A small network was shown many inputs. Here are its activations along a few directions, one row for each input.
Each table varies a few parts of the input and shows all the possible inputs, shuffled.
A made-up example of a description, with smaller parts first: one of 3 separate values, together with either a single point or one of 11 places around a ring or (one of 5 places around a ring, together with one of 6 places along a line).
Shared parts are said once, and a part with two or three values counts as separate values.
In the rows, 128 means zero.

Rows:
row 1: [132 133 139 127 103 126 105 112 146 132 124 126 133 105 151  74 120]
row 2: [131  95 151 136 139 150 146 115 115 129 127 113 117 142 126 140 139]
row 3: [ 99  98 135 141 141 140 103 103 134 144 125 131 141  93 110 160 111]
row 4: [132 126 143 139 124 142 110 103 114 145 110 127 127 116 120 108 117]
row 5: [133 141 154 116 125 129 136 138 116 107 100 131 118 147 131 133 109]
row 6: [129 151 148 106 108 118 133 150 145  97 111 130 121 131 164  94 116]
row 7: [164 175  28 150 109  84 157 156 104 137 162 165 154 152 142 141 176]
row 8: [142 125 138 128 111 130 131 136 141 120 111 115 118 122 160  65 133]
row 9: [139 140 153 112 119 125 151 144 143 104 121 147 115 134 149 113 113]
row 10: [104 106 143 132 154 157 121  99 128 137 148 109 131 126  94 132 136]
row 11: [144 150 163 106 128 111 157 156 141 104 123 138 102 144 157 120 115]
row 12: [139 152 164 108 135 115 142 150 114 107 101 121 104 158 138 140 112]
row 13: [116 106 149 139 136 151 122  95 120 144 137 123 130 121 120 143 128]
row 14: [113 123 158 117 146 147 151 134 126 116 116 128 119 151 132 159 130]
row 15: [115 122 127 124 105 112  86 120 158 134 110 134 146  76 141  91 107]
row 16: [122 122 132 127  92 115  92 123 154 139 122 126 134  92 140  86 108]
row 17: [149 114 146 136 123 137 132 122 107 125 106 116 115 137 126 110 123]
row 18: [132 154  16 141 155 118 143 145  98 134 182 138 146 177 105 181 186]
row 19: [130 163 156 100 121 110 142 165 143 101 109 121 106 139 173  95 122]
row 20: [124 113 131 132 117 120 104 114 154 140 121 151 139  76 126 110 103]
row 21: [156 113 145 133 117 132 147 127 136 123 126 132 113 125 144  89 126]
row 22: [136 158  21 154 145 117 151 145  93 148 162 151 145 168 131 184 187]
row 23: [110 120 155 108 156 146 143 135 132 100 136 114 122 159 104 158 131]
row 24: [141 123 144 134 114 133 123 106 142 139 135 143 127 106 137  93 117]
row 25: [ 95  97 135 136 145 149 108 110 138 143 148 109 131 113  84 144 122]
row 26: [158 176  24 155 118  92 139 151  79 138 142 151 151 164 125 161 171]
row 27: [124 132 170 108 151 130 153 145 124 112 121 118 107 163 138 171 130]
row 28: [123 117 136 140 113 134  96 115 123 152 109 127 128 103 109 121 105]
row 29: [123 115 134 137 119 122  85 108 124 136 106 134 142  89 108 136  95]
row 30: [128 114 135 135 108 128 112 119 152 151 129 143 127  91 127 100 109]
row 31: [124  94 146 127 153 153 141 118 122 118 142  99 119 148  99 134 144]
row 32: [ 94  96 132 134 151 138  97 103 140 128 145 116 144 100  82 158 110]
row 33: [103  98 140 143 131 147 111 108 131 155 132 123 129 107 111 150 119]
row 34: [114 132 164  99 170 138 149 150 132 106 131 104 108 168 112 160 139]
row 35: [163 185  23 122  99  84 157 161 113 133 152 123 173 137 164 125 171]
Changing only one part turns row 5 into row 14. The same change can be made to row 28. Which row results?
Answer: row 33
Describe the family of inputs behind these rows.
Answer: one of 5 places along a line, together with either a single point or one of 6 places along a line
Which other rows does row 25 become when the place on the line of 6 takes its other values? List them by row number.
Answer: row 10, row 23, row 31, row 32, row 34

Rows:
row 36: [114 125 175 111 136 132 132 130 146 110 115 127 110 129 128 136 110]
row 37: [121 134  80 138 129 117 116 129 123 146 149 137 149 119 119 153 136]
row 38: [132 151 107 116 139 116 145 153 122 117 136 131 131 151 134 147 139]
row 39: [115 123 173 113 132 130 125 132 144 111 116 126 114 126 125 127 108]
row 40: [114  95 146 143 128 143 106  98 139 145 135 127 129 100 109 122 119]
row 41: [123 112 174 121 138 145 143 121 141 116 124 122 105 135 126 124 123]
row 42: [130 125  84 141 132 132 133 123 119 142 153 130 144 132 123 140 151]
row 43: [107 110 151 128 126 132 104 111 145 128 123 129 132  99 114 132 106]
row 44: [125 107 165 125 130 141 128 119 137 119 121 115 115 125 122 111 121]
row 45: [140 138 107 125 141 129 157 144 117 123 144 126 128 157 132 135 151]
row 46: [140 143  90 134 127 123 130 132 108 135 131 124 139 139 126 133 141]
row 47: [127 149  90 125 129 116 123 140 121 130 138 124 142 136 128 136 140]
row 48: [118 102 147 143 124 137 103 100 132 145 121 132 130  97 107 130 108]
row 49: [123 120 175 124 130 137 128 124 129 120 109 126 110 133 127 124 115]
row 50: [114  99 151 137 128 144 112 102 140 136 131 125 127 107 115 120 121]
row 51: [142 146 108 126 137 123 151 146 108 124 129 131 128 156 134 144 142]
row 52: [107 106 146 133 125 131  98 107 145 138 127 132 134  92 108 133 104]
row 53: [122 122 177 122 133 140 135 123 131 119 109 127 105 135 129 133 117]
row 54: [134 132  85 141 129 125 129 124 111 142 138 135 144 130 123 149 140]
row 55: [131 152 109 114 143 118 152 152 124 116 135 132 127 154 137 156 141]
row 56: [123 116 167 127 125 135 120 121 128 123 106 119 115 125 125 120 115]
row 57: [123 116 156 130 122 136 110 110 129 129 111 119 122 114 117 113 112]
row 58: [178 181  89 122  73  80 139 171 137 120 111 161 134 119 203  49 128]
row 59: [138 135  99 129 135 128 147 141 115 127 141 119 132 151 133 131 153]
row 60: [161 157 160 116  66  93 116 147 155 117  95 152 121  96 198  30  97]
row 61: [122 108 154 129 127 142 115 108 138 127 125 114 121 115 116 104 120]
row 62: [138 135  88 132 131 129 136 130 117 134 146 119 139 140 124 124 150]
row 63: [141 148 109 125 141 126 158 145 110 123 129 132 123 158 137 153 144]
row 64: [118 106 152 137 124 138 109 103 132 136 117 130 128 104 113 129 110]
row 65: [124 111 173 122 135 142 136 122 139 117 124 121 110 132 123 115 121]
row 66: [130 148 100 120 133 115 136 151 120 121 133 124 136 146 135 143 141]
row 67: [131 129  81 148 127 124 121 121 110 154 142 138 146 124 118 150 140]
row 68: [115 119 166 115 127 129 117 128 142 114 113 119 119 119 124 123 108]
row 69: [140 143 101 130 131 122 141 143 106 129 126 124 132 150 135 140 144]
row 70: [110 121 156 121 124 130 103 118 142 124 116 118 126 110 120 116 110]
row 71: [139 140 108 123 145 131 164 143 119 122 144 128 124 159 135 144 153]
row 72: [121 138  85 133 130 118 122 133 124 136 144 135 147 126 125 152 139]
row 73: [132 120  79 145 131 131 128 119 119 150 158 133 146 123 115 141 146]
Describe the family of inputs behind these rows.
Answer: one of 2 separate values, together with either a single point or (one of 3 separate values, together with one of 6 places along a line)
Changing only the choice among 2 separate values turns row 58 into row 60. The same change can be made to row 69. Which row results?
Answer: row 56
Which other rows does row 71 become when the choice among 2 separate values takes its other values? List them by row number.
Answer: row 41
Which other rows does row 64 become when the choice among 2 separate values takes its other values? List them by row number.
Answer: row 54

Rows:
row 74: [119 104 136 136 152 147 140 112 122 131 135 133 123 130 100 172 128]
row 75: [132 120 225 109 120 133 128 128 147 104  99 120  93 127 136  79  96]
row 76: [102  94 186 123 138 142 119 116 155 121 132 125 114 115 117 133 113]
row 77: [125 113 214 121 108 138 121 113 153 120  98 134  98 112 155  80 101]
row 78: [133 155  95 121 155 130 156 151 110 128 153 118 126 175 116 158 159]
row 79: [165 169  74 114 131 106 176 182 110 112 144 126 128 179 156 127 160]
row 80: [159 163  54 137 109  97 142 170 102 135 139 137 152 151 170 117 162]
row 81: [128 148  89 131 148 128 153 142 116 141 160 137 133 156 126 162 158]
row 82: [127 113 202 127  97 119  98 122 148 130  99 134 107  97 140  74  90]
row 83: [133 112 184 130  97 124  96 106 161 131 105 137 113  80 132  59  88]
row 84: [127 154  74 133 137 114 126 141 108 144 146 137 149 141 121 163 142]
row 85: [103 102 149 128 120 139  91  94 157 128 117 120 134  79 112 117 101]
row 86: [163 162  37 138 105 101 140 153 112 134 147 143 158 136 160 102 160]
row 87: [ 99 102 169 125 124 128  95 116 148 126 117 122 128  96 110 134  97]
row 88: [126 148  75 143 132 121 124 137 102 151 150 127 148 147 131 149 157]
row 89: [ 96 102 181 119 135 147 117 108 154 115 115 123 117 111 124 141 110]
row 90: [106 101 151 126 123 133  93 100 160 127 124 125 133  78 104 121  95]
row 91: [ 96 102 167 127 121 134  93 111 145 127 109 117 129  97 119 131 103]
row 92: [129  96 108 148 134 141 112  99 123 152 149 126 141 105  90 139 126]
row 93: [163 170  72 117 128 109 173 176 105 113 138 119 128 179 165 124 168]
row 94: [127 128 220 106 118 140 126 121 146  99  82 118  97 123 144  86  93]
row 95: [124 113 199 128  94 125  97 117 144 132  91 129 109  97 148  70  97]
row 96: [159 169  65 119 127 100 172 170 117 118 139 150 137 157 165 141 153]
row 97: [128 120 179 127  94 131  94  99 159 125  88 136 116  75 141  67  84]
row 98: [132 153  57 132 133 118 125 123 117 144 155 142 155 124 113 149 139]
row 99: [163 169  37 128 109  94 144 156 118 127 143 153 160 130 150 116 145]
row 100: [130 153  55 136 129 122 122 116 114 144 148 135 155 126 122 146 146]
row 101: [157 170  63 122 123 103 169 164 113 118 133 144 136 157 174 138 160]
row 102: [118  98 137 145 147 154 138 109 117 140 138 123 123 137 110 158 142]
row 103: [126  97 106 151 130 146 110  92 119 152 142 120 142 107  98 136 132]
row 104: [122  97 125 149 137 137 115 116 112 151 140 123 136 123  97 152 128]
row 105: [122 110 142 125 161 149 143 122 114 117 128 116 117 149  89 166 128]
row 106: [102 108 191 107 148 143 123 123 147  99 115 111 111 127 105 138 105]
row 107: [124 155  85 128 146 129 150 133 113 134 143 135 134 153 134 170 157]
row 108: [130 155  94 124 151 134 154 145 105 128 147 112 126 176 125 155 166]
row 109: [120 104 143 134 156 155 142 118 109 126 131 105 116 155  99 152 143]
row 110: [128 112 216 119 111 132 123 119 157 118 106 139  97 111 146  84  95]
row 111: [159 170  54 127 114  90 145 174 108 128 135 148 153 146 160 130 147]
row 112: [101 102 191 114 144 149 122 119 142 109 118 101 111 133 114 123 120]
row 113: [117 105 121 146 133 139 113 107 111 144 123 121 138 120 104 160 126]
Describe the family of inputs behind these rows.
Answer: one of 2 separate values, together with one of 4 places along a line, together with one of 5 places along a line
Changing only the choice among 2 separate values turns row 78 into row 108. The same change can be made to row 92. Which row results?
Answer: row 103
Which other rows does row 80 become when the place on the line of 4 takes its other values? List them by row number.
Answer: row 86, row 93, row 101
Which other rows does row 87 become when the choice among 2 separate values takes its other values? List them by row number.
Answer: row 91

Rows:
row 114: [157 166  71 127 121 115 139 127 123 119 160 134 141 144 141  95 155]
row 115: [151 132 115 154 120 105 123 133 107 132 133 160 130 131 129 120 135]
row 116: [153 160  81 114 147 121 168 146 125 131 175 118 123 160 133 141 152]
row 117: [118  68 178 141 118 154 105  81 144 114 121 118 117 101 112 110 110]
row 118: [116 135  44 140 162 139 153 139 106 135 160 102 137 165 116 172 188]
row 119: [118 147 121 122 112 113  95 112 140 113 131 143 136 106 115 134 101]
row 120: [108 135 127 116 147 117 122 138 156 120 140 163 143 102 109 147 105]
row 121: [119 140  86 153 154 146 136 116  88 153 136 125 116 161  86 184 155]
row 122: [ 81  69 165 150 164 166 100  95 132 146 138  99 106 134  51 163 143]
row 123: [117  70 154 145 126 163  91  70 138 158 120 104 138  78 111 101 108]
row 124: [136  98 217 113 109 146 124 118 148  89  68  93  99 104 139  71  89]
row 125: [115  65 179 132 128 171 137  93 155 116 127 132 113 106  97 124 105]
row 126: [154 121 106 142 126 135 164 132 119 127 126 165 130 134 130 146 127]
row 127: [107 150 165 107 101  96 114 147 170 119  93 149 127  99 199 107 106]
row 128: [175 149 142 113 104 109 148 158 111 105  64 131 114 137 170  91 112]
row 129: [155 129  44 146  90 116 131 135 112 151 152 115 158 124 138 103 158]
row 130: [130 154 118 138 138 143 138 122  76 138 137 130 134 175 107 166 135]
row 131: [115 127 129 104 154 117 132 133 148 128 133 126 133 110 126 189 112]
row 132: [148 127 125 141 146 111 152 152 110 146 147 143 113 147 119 165 133]
row 133: [176 188 106  89 112 107 151 165 127  98 105 115 121 154 168  54 132]
row 134: [135 180 158  84 120 102 113 140 150  95  73 121 124 109 150  92  80]
row 135: [111 124 101 140 108 105  75 127 133 154 136 133 155  85 107 128 104]
row 136: [ 75 132 104 130 175 127  98 130 127 142 140 122 137 124  80 197 142]
row 137: [148 146  77 129 140 119 163 160 136 120 171 153 142 147 130 111 154]
row 138: [152 152 115 120  74 100 149 179 146 117 126 141 120 150 209  73 158]
row 139: [ 94  84 191 124 157 176 118  82 121 128 124  94 133 137  95 155 126]
row 140: [128 163  78 124 128 136 148 143  89 120 171 109 141 190 114 143 159]
row 141: [111  72 199 130 148 145 125 112 148 135 147 110  97 119  84 144 114]
row 142: [144 151 162 140  91  94 130 170 131 137 107 169 107 135 190  84 132]
row 143: [ 91 139 128 110 153 135 112 123 116 120 127 117 158 135 116 191 122]
row 144: [104  97 227 123 106 143 120 110 167 121  96 127  98  94 182  70 110]
row 145: [154 128  84 154 119 125 123 108 101 171 117 136 155 102 140 123 135]
Changing only one part turns row 124 into row 133. The same change can be made to row 125. Which row results?
Answer: row 137
Describe the family of inputs behind these rows.
Answer: one of 4 places along a line, together with either one of 2 separate values or one of 6 places along a line
List by row number the other rows that have the place on the line of 4 in common with row 127.
Answer: row 119, row 120, row 131, row 134, row 135, row 136, row 143
Which other rows does row 129 become when the place on the line of 6 takes its other values? List them by row number.
Answer: row 114, row 116, row 118, row 137, row 140
Which other rows does row 138 become when the choice among 2 separate values takes its other values? List them by row number.
Answer: row 133
